Each row below holds a small network's activations on one input, seen along a few directions.
Each table varies a few parts of the input and shows all the possible inputs, shuffled.
Descriptions start from the smaller parts, as in this example, which fits no table here: one of 6 places along a line, together with either a single point or one of 11 places along a line or (one of 2 separate values, together with one of 8 places around a ring).
Shared parts are said once, and a part with two or three values counts as separate values.
In the rows, 128 means zero.

Other details of the inputs vary at random and push rows far along two fixed directions, the same in every table; ignore that.

Table:
x1: [117 133 123 120 142 128 132 133 161 137 128 108 129]
x2: [118 134 124 115 141 130 136 139 159 136 123 113 129]
x3: [144 138 162 135  92 105 115 113  81 109 126 116 135]
x4: [147 121 166 124  95 102 126  98  88 115 136 129 146]
x5: [147 122 167 119  93 102 130 104  86 113 132 133 147]
x6: [142 124 172 115  95 103 131 106  86 116 129 138 142]
x7: [127 133 113 118 135 133 139 143 156 130 127 110 141]
x8: [126 132 113 123 138 133 135 137 158 131 131 106 140]
x9: [121 130 118 125 141 130 131 132 160 135 131 104 135]
x10: [125 142 118 125 141 135 143 141 143 131 116 108 107]
x11: [122 135 120 113 137 133 140 145 157 133 123 114 134]
x12: [123 140 117 130 143 133 139 135 144 131 121 103 107]
x13: [133 140 109 128 136 138 146 145 141 123 119 106 118]
x14: [113 103 111 184 122 150  49 128  66 129 140 231 118]
x15: [137 122 175 121  99  99 122  94  89 121 133 132 135]
x16: [127 125 122 113 145 133 154 126 151 136 126 119 119]
x17: [103 109  59 171 164 186  86 166 127 143 129 223 101]
x18: [130 121 116 122 144 133 149 119 152 135 134 111 122]
Each input here is: one of 3 separate values, together with one of 6 places around a ring.
Q: The inputs of x5 and x7 match in every part but the choice among 3 separate values. If x15 is changed in the same way as x5 into x7, which row does it become?
A: x1
Q: Change only the choice among 3 separate values in x11. List by row number the other rows that result.
A: x6, x17
Q: Change only the place on the ring of 6 in x17. List by row number the other rows that result.
A: x3, x10, x12, x13, x14

Table:
x19: [144 128 160 150 118 108 109  94  85 128 128 122 110]
x20: [128 146 148  99 133 113 159 120 178 135 128  52 139]
x21: [154 139 134  87 122 105 205 116 154 116 123  56 133]
x22: [138 147 159  78 124 112 187 126 162 126 117  62 136]
x23: [132 128 170 114 105 105 119 122  96 126 120 146 141]
x24: [135 170 143  96 108 115 185 142 139 108 109  45 104]
x25: [128 110 159 119 114 111 122  95 109 127 143 146 139]
x26: [140 129 163 121  89 118 116 125  82 115 126 158 153]
x27: [139 137 161 127  96 104 108 133  79 116 108 156 144]
x28: [129 116  74 180 164 167  96 138 118 139 130 166  98]
x29: [107 129  93 134 170 147 118 148 183 153 128 126 122]
x30: [131 159 156  99 135  90 154 124 173 134 109  37 133]
x31: [121 111 144 136 115 124  96 109 117 134 145 155 144]
x32: [133 123  87 140 175 162 152 137 146 144 118 140  83]
x33: [152 146 136  94 119 111 189 126 159 111 128  41 146]
x34: [136 118 145 151 133 125 111 101  89 133 126 154 100]
x35: [147 168 141  97 124 101 174 149 164 116 100  32 141]
x36: [125 147 149 147  81 118  98 134  68 100 126 137 118]
x37: [137 107 158 121 102 104 129  94  82 119 138 163 137]
x38: [143 130  76 144 168 165 155 148 141 136 114 135  88]
x39: [133 131 133 142 109 125  99 145 100 120 124 155 149]
x40: [154 128 125 161 120 133 113 124  77 117 121 146 112]
x41: [130 128 171 123 105 100 106 123  85 124 111 159 137]
x42: [137 112 163 111 103 109 134 102  94 120 138 150 141]
x43: [117 110  62 148 166 157 132 137 171 138 144 133 126]
x44: [150 140 121 103 126 110 191 121 161 114 128  50 137]
x45: [139 113 130 126 110 130 126 121  96 118 138 170 141]
x46: [ 96 127  90 144 149 166 118 154 133 135 125 172  83]
x47: [ 88 134  83 151 160 161 110 147 162 141 134 131  85]
x48: [140 131 158 133  88 118 103 129  85 111 130 147 159]
x49: [114 139  80 141 166 147 115 164 176 141 114 115 127]
x50: [133 135 139  99 136 110 168 107 175 132 137  55 136]
x51: [126 110 173 122 101 110 106  99  96 128 141 159 145]
x52: [104 120  94 129 175 153 125 149 179 155 126 149 116]
x53: [ 97 141  70 155 154 168 110 163 155 130 130 125  94]
x54: [143 122 155 131  86 117 109 122  85 110 137 147 159]
x55: [103 123  93 133 178 147 120 151 178 154 116 147 111]
x56: [109  95  84 141 168 153 126 121 157 148 144 176 114]
x57: [136 117 150 140  95 111  96 104  87 114 146 141 157]
x58: [110  98  87 134 157 171 118 145 146 146 138 199 122]
x59: [139 157 144  98 122 112 166 132 171 121 123  31 150]
x60: [123 110  82 131 148 169 130 153 146 136 134 178 129]
x61: [142 137 161 119  96 109 121 132  90 117 117 142 148]
x62: [ 88 124  94 151 153 162 106 143 141 139 132 165  83]
x63: [123 104 134 143 121 113 105  95 111 131 148 155 137]
x64: [132 134 158 142  96 106  83 126  89 120 128 138 158]
x65: [135 121 155 137  91 115  92 113  91 117 142 140 161]
x66: [106 118  98 122 169 159 135 141 183 151 132 141 120]
Q: What do these inputs look like to the network?
A: one of 6 places around a ring, together with either one of 2 separate values or one of 6 places along a line
Q: The inputs of x52 and x39 match in every part but the place on the ring of 6. If x51 is changed in the same way as x52 into x39, which row does it become?
A: x54
Q: Change only the place on the line of 6 in x22. List by row number the other rows that result.
A: x23, x37, x41, x42, x58
Q: Change only the choice among 2 separate values in x38. List by row number the other rows that result.
A: x24
Q: Change only the choice among 2 separate values in x40. List by row number the other rows that result.
A: x36
Q: Change only the place on the ring of 6 in x33. List by row number the other rows that result.
A: x25, x42, x45, x50, x57
Q: Which other rows agree with x63 in the place on the ring of 6? List them by row number.
A: x19, x20, x29, x30, x31, x47, x50

Table:
x67: [130 177 156  87 132 121 171 153 176 138  97  41 111]
x68: [126 140 193 134  98  94  71 112  79 134 120 142 139]
x69: [119 111  58 127 177 146 157 122 206 155 150 117 117]
x70: [141 147  54 146 181 181 170 180 162 123 103 107  78]
x71: [108 115  95  99 187 163 154 137 218 171 136 133 125]
x72: [119 126 175 152  96  77  75 106  77 108 121 128 143]
x73: [105 118 107 166 116 136  62 162  69 106 109 214 131]
x74: [148 128 199  82 110  68 151  84 143 137 129  78 169]
x75: [133 165 180  99  86  82 152 139 106  88  98  57 134]
x76: [143 143 156  63 135 113 204 135 189 141 117  67 145]
x77: [122  98 106 151 102 144  94 123  80 131 155 235 130]
x78: [118 161 197 101  89  93 141 118 112 104 115  49 119]
x79: [105 109  61 166 157 200  39 189 186 156 151 203 200]
x80: [151 120 147 121  72  92 126 109  60 108 133 167 162]
x81: [135 131  60 165 194 158 148 145 176 139 114  93  89]
x82: [144 137 178  89  85  84 164  76 124 123 147  67 141]
x83: [100  75 127 152 131 124  71 101 106 131 154 220 151]
x84: [140 151 182 127  83  98  89 142  63 116 101 158 143]
x85: [122 152  66 122 179 160 142 197 186 147  88 123 117]
x86: [111 119 133 168 132 129  43 133  99 149 122 203 130]
x87: [145  70 114 172 140 134  90  90  78 134 147 215 134]
x88: [133 107 198 110 102  89  97  84  94 140 143 166 167]
x89: [ 96 110  84 105 174 167 168 148 204 139 136 133 116]
x90: [157 143 194  70  95  81 175 117 126 121 114  95 170]
x91: [182 133 173  92  95  99 199 103  93  98 120  79 140]
x92: [113  87  56 162 165 145 103 118 154 153 155 195 129]
x93: [170 131 186  92  95 109 191  87  99 109 129  74 125]
x94: [171 171 116 111 137 121 200 154 138 102  87  27 106]
x95: [135 118 201 103  86 104 110 102  85 133 133 176 158]
x96: [125 148 199 128  86 109  80 121  72 132 117 147 129]
x97: [103  96  76 122 189 136 152 129 210 143 138 119 135]
x98: [134 112 117 194 134 142  69 115  67 125 129 188 104]
x99: [120 154 191 109 101  78 131 108 118 107 119  45 130]
x100: [152 144 178 151  85 121 110 112  41 101 116 133 101]
x101: [103 152  58 142 173 166 143 155 190 151 128  92  81]
x102: [111 128 132 158 117 148  60 162  80 139 115 224 119]
x103: [ 89 119 130 164 113 148  59 146  78 117 125 207 108]
x104: [129 179 126 107 125 121 178 136 164 128 119  22  93]
x105: [ 91 107  86 106 179 169 163 141 209 145 143 128 114]
x106: [148 162 163 130  95  63 137 101 111 115 119  41 133]
x107: [117 167 139  94 127 115 181 159 169 109 101  31 108]
x108: [128 122 127 182 123 164  78 126  56 122 129 193  86]
x109: [157 128 146  90 143 128 207  93 163 129 133  43 114]
x110: [163  94 173 138 102  99 119  66  65 118 144 150 142]
x111: [ 93 101  83 112 188 152 154 130 212 147 147 122 124]
x112: [136 100  75 128 194 170 172 117 183 148 144 117 102]
x113: [125  86  77 153 171 196 128 124 131 147 150 204  97]
x114: [129 115 122 189 134 149  69 116  62 125 133 189  97]
x115: [123 136  97 174 103 138  71 155  62 114 125 209 112]
x116: [137 181 116 105 118 116 187 154 160 119 110  30  97]
x117: [155 161 154 115  59  98 117 129 134 102 156  31 212]
x118: [160 142 186  69  97  75 175 119 122 121 107  92 179]
x119: [141 102 188 119 105  74  96  84  97 137 134 161 177]
x120: [146 140 179  87  81  91 171  83 119 121 147  71 137]
x121: [131 108 167 111  85  89 122 114  71  99 124 170 174]
x122: [134 145  60 147 179 186 168 177 165 130 109 105  68]
x123: [105 118  79 168 179 151  72 156 159 162 117 180 121]
x124: [115 123  60 114 163 170 173 142 198 149 145 127 103]
x125: [124 124 198  80  98  84 160  83 134 115 139  71 152]
x126: [132 182 123 105 120 120 182 143 162 122 113  26  93]
x127: [100 147  88 125 185 169 128 167 203 167 114 111  98]
x128: [159 178 152 111  78  77 154 136  91  97  99  54 132]
x129: [108 125 110 181 119 133  55 123  77 135 143 190 109]
x130: [146 138 180 156  93 116  98  97  45 109 123 126 106]
x131: [ 95  95  99 180 106 169  13 159 114 113 163 217 208]
x132: [143  89  52 153 168 181 137 151 117 131 128 215 120]
x133: [131 116 204 104  90 104 106  94  88 139 139 171 157]
x134: [107  87 119 142 118 139  91 134  87 115 140 243 150]
x135: [148 121 155 121  69  97 125 105  63 108 141 170 153]
x136: [142 109  66 122 178 185 193 148 174 139 132 133  97]
x137: [134 130 191  76  88  84 179 108 124 103 128  81 154]
x138: [ 94 109 124 176 128 127  47 127  92 124 131 192 123]
x139: [111 147  52 151 178 149 138 150 195 149 127  89  93]
x140: [113 113  63 121 177 153 159 123 204 156 154 117 113]
x141: [139 123  39 155 173 203 126 181 203 129 151  92 162]
x142: [ 83 136  78 132 182 168 134 163 199 141 122  98  90]
Q: What do these inputs look like to the network?
A: one of 4 places along a line, together with either a single point or (one of 2 separate values, together with one of 9 places along a line)
Q: The inputs of x68 and x114 match in every part but the place on the line of 4. If x74 is changed in the same way as x68 into x114, which row does it become?
A: x110
Q: Change only the choice among 2 separate values in x127. List by row number the other rows that result.
A: x71

Table:
x143: [113 108 163 145 115 113  63 105  86 139 142 179 153]
x144: [142 130  97 116 190 145 198 117 186 147 120  70  79]
x145: [143 109  44 146 188 191 163 156 157 145 124 173  93]
x146: [132 123  80 115 166 140 170 146 217 135 135  69 150]
x147: [103 124  82 171 142 161  79 159 109 140 127 197  89]
x148: [137 163 196 112  82  73 130 112  90 109 114  88 132]
x149: [134 148 211 103  91  77 120  94 108 124 112  76 142]
x150: [119  81 156 120 103 120 108  98  88 122 154 212 153]
x151: [153 145 189  93  80  88 135 117  95 112 125  94 181]
x152: [114  87 155 121 102 114 106  86  90 133 157 210 146]
x153: [149 144 150  96 115  84 173 105 175 124 136  25 162]
x154: [130 124 148 137  95 131  78 138  78 122 119 199 152]
x155: [146 158 171 129  73  87 127  99  74  96 126  67 124]
x156: [122 124 142 176 102 131  60 103  58 114 142 163 110]
x157: [116  79  93 127 141 173 115 134 133 140 159 238 140]
x158: [130 114 213  83  91  79 160  61 116 126 147  96 150]
x159: [ 97 125  58 136 183 169 118 164 194 158 116 157 108]
x160: [121 125 143 162  95 125  77 141  55 113 120 184 116]
x161: [125  99 155 161 108 112  66  92  97 132 155 169 162]
x162: [117 141  90  98 174 134 169 148 214 150 124  66 134]
x163: [127 134 148 150  96 132  81 145  64 113 122 202 137]
x164: [115 156  99 122 172 147 163 155 195 145 115  50  75]
x165: [132 101  46 150 196 181 158 149 158 144 122 169  87]
x166: [130 110  48 146 195 173 159 137 165 152 126 158  79]
x167: [110 156 106 117 179 143 160 152 204 145 115  67  91]
x168: [105  97  89 153 154 157  75 153 123 140 138 214 148]
x169: [143 146 198  97  82  79 132 116 100 107 105  86 156]
x170: [149 174 154  98 100 110 187 149 135 112 102  32 119]
x171: [124 107  43 147 173 183 125 165 194 147 147 162 148]
x172: [126 124 128 170  96 132  78 125  53 100 133 168 124]
x173: [138 169 165  94 117  95 180 139 150 108 103  38 128]
x174: [156 171 137 105 100 117 183 135 131  98 116  20 127]
Q: The inputs of x160 and x164 match in every part but one. If x172 is changed in the same way as x160 into x164, which row does it become?
A: x156
Q: What do these inputs look like to the network?
A: one of 4 places along a line, together with either one of 2 separate values or one of 6 places along a line
Q: Change only the place on the line of 4 in x159. List by row number the other rows that result.
A: x149, x154, x169

Table:
x175: [136 120 179 129  70 104  78 117  51 116 131 188 164]
x176: [141 136 137  87 129 109 180 120 179 131 129  67 155]
x177: [139 131 157 147  82 108  86 120  76 106 138 133 166]
x178: [ 94 176 245 127  50  30  45  99  67 111 111  71 147]
x179: [144 150 136 113 134 119 179 120 131 123 112  63  96]
x180: [136 144 121  91 131 120 179 135 197 128 134  33 158]
x181: [ 99  85  53 125 213 183 146 145 203 170 137 193 108]
x182: [145 166 123 101 140 122 185 152 166 119 101  37 116]
x183: [145 132 127 143 118 119 129 124 106 117 120 118 119]
x184: [147 150 116 114 137 121 182 125 171 118 122  20 117]
x185: [115 108  83 109 174 150 167 124 215 148 150 100 139]
x186: [ 98 127  45 163 172 195  99 197 152 140 117 199 101]
x187: [114 111 138 131 113 139  95 132  99 130 131 208 136]
x188: [110  95 142 136 119 135  89 118  90 136 139 232 130]
x189: [150 143 131 114 141 114 185 102 146 126 125  54  93]
x190: [144 149 125 121 124 119 153 132 151 114 125  50 134]
x191: [147 146 148  89 111 101 171 129 161 124 126  57 160]
x192: [141 116 149  81 145 101 191  98 179 139 134  75 144]
x193: [156 119 228  94  61  54 134  65  73 111 140 113 176]
x194: [123 113 133 121 122 132 113 125 118 134 131 175 146]
x195: [114  65 146 154 116 125  64  81  78 136 165 240 160]
x196: [145 156 120 110 130 118 167 150 165 121 116  52 143]
x197: [121 144  88 130 167 160 173 151 160 135 114 100  72]
x198: [116  98 113 141 127 141  97 118 133 134 153 177 160]
x199: [119 108 113 110 156 140 145 125 161 147 133 154 129]
x200: [139 152 122 100 130 120 171 139 186 118 130  31 158]
x201: [145 137 159 125  91 102 112 125  96 111 129 124 166]
x202: [113  90 151 126 129 129 107 110  99 138 138 214 126]
x203: [116 113  47 175 171 180  95 170 144 139 129 196 112]
x204: [149 118 176 158  77  97  90  89  28 108 137 168 126]
x205: [129 108 139 169 115 134  79  98  40 127 133 215  94]
x206: [ 76 124 135 180 160 143  18 127 143 169 134 171 112]
x207: [112 118  41 165 185 190 118 169 153 144 115 179  84]
x208: [138 169 153  88 111 112 173 152 151 112 105  52 136]
x209: [125 118  81 154 156 156 132 125 142 132 142 123  99]
x210: [136 133 171 142  98 111 120  97  52 117 125 152  90]
x211: [124 146  84 112 162 157 158 170 185 135 114  99 129]
x212: [163 139 205 117  73  70 146  59  67 102 139  57 123]
x213: [105 121  43 163 178 191  99 188 154 145 120 194 113]
x214: [108 135  57 152 172 185 126 187 160 135 112 162  90]
x215: [129 136 127 149 117 138 115 141  89 117 111 154  98]
x216: [131 129 186 122  66 104  89 126  57 112 126 176 153]
Q: What do these inputs look like to the network?
A: either one of 2 separate values or (one of 4 places along a line, together with one of 10 places along a line)
Q: What sort of input is x178?
A: one of 2 separate values
Q: Change only the place on the line of 4 in x211. List by row number the other rows that result.
A: x200, x201, x208
Q: Change only the place on the line of 4 in x191. List by row number the other rows that result.
A: x175, x180, x216
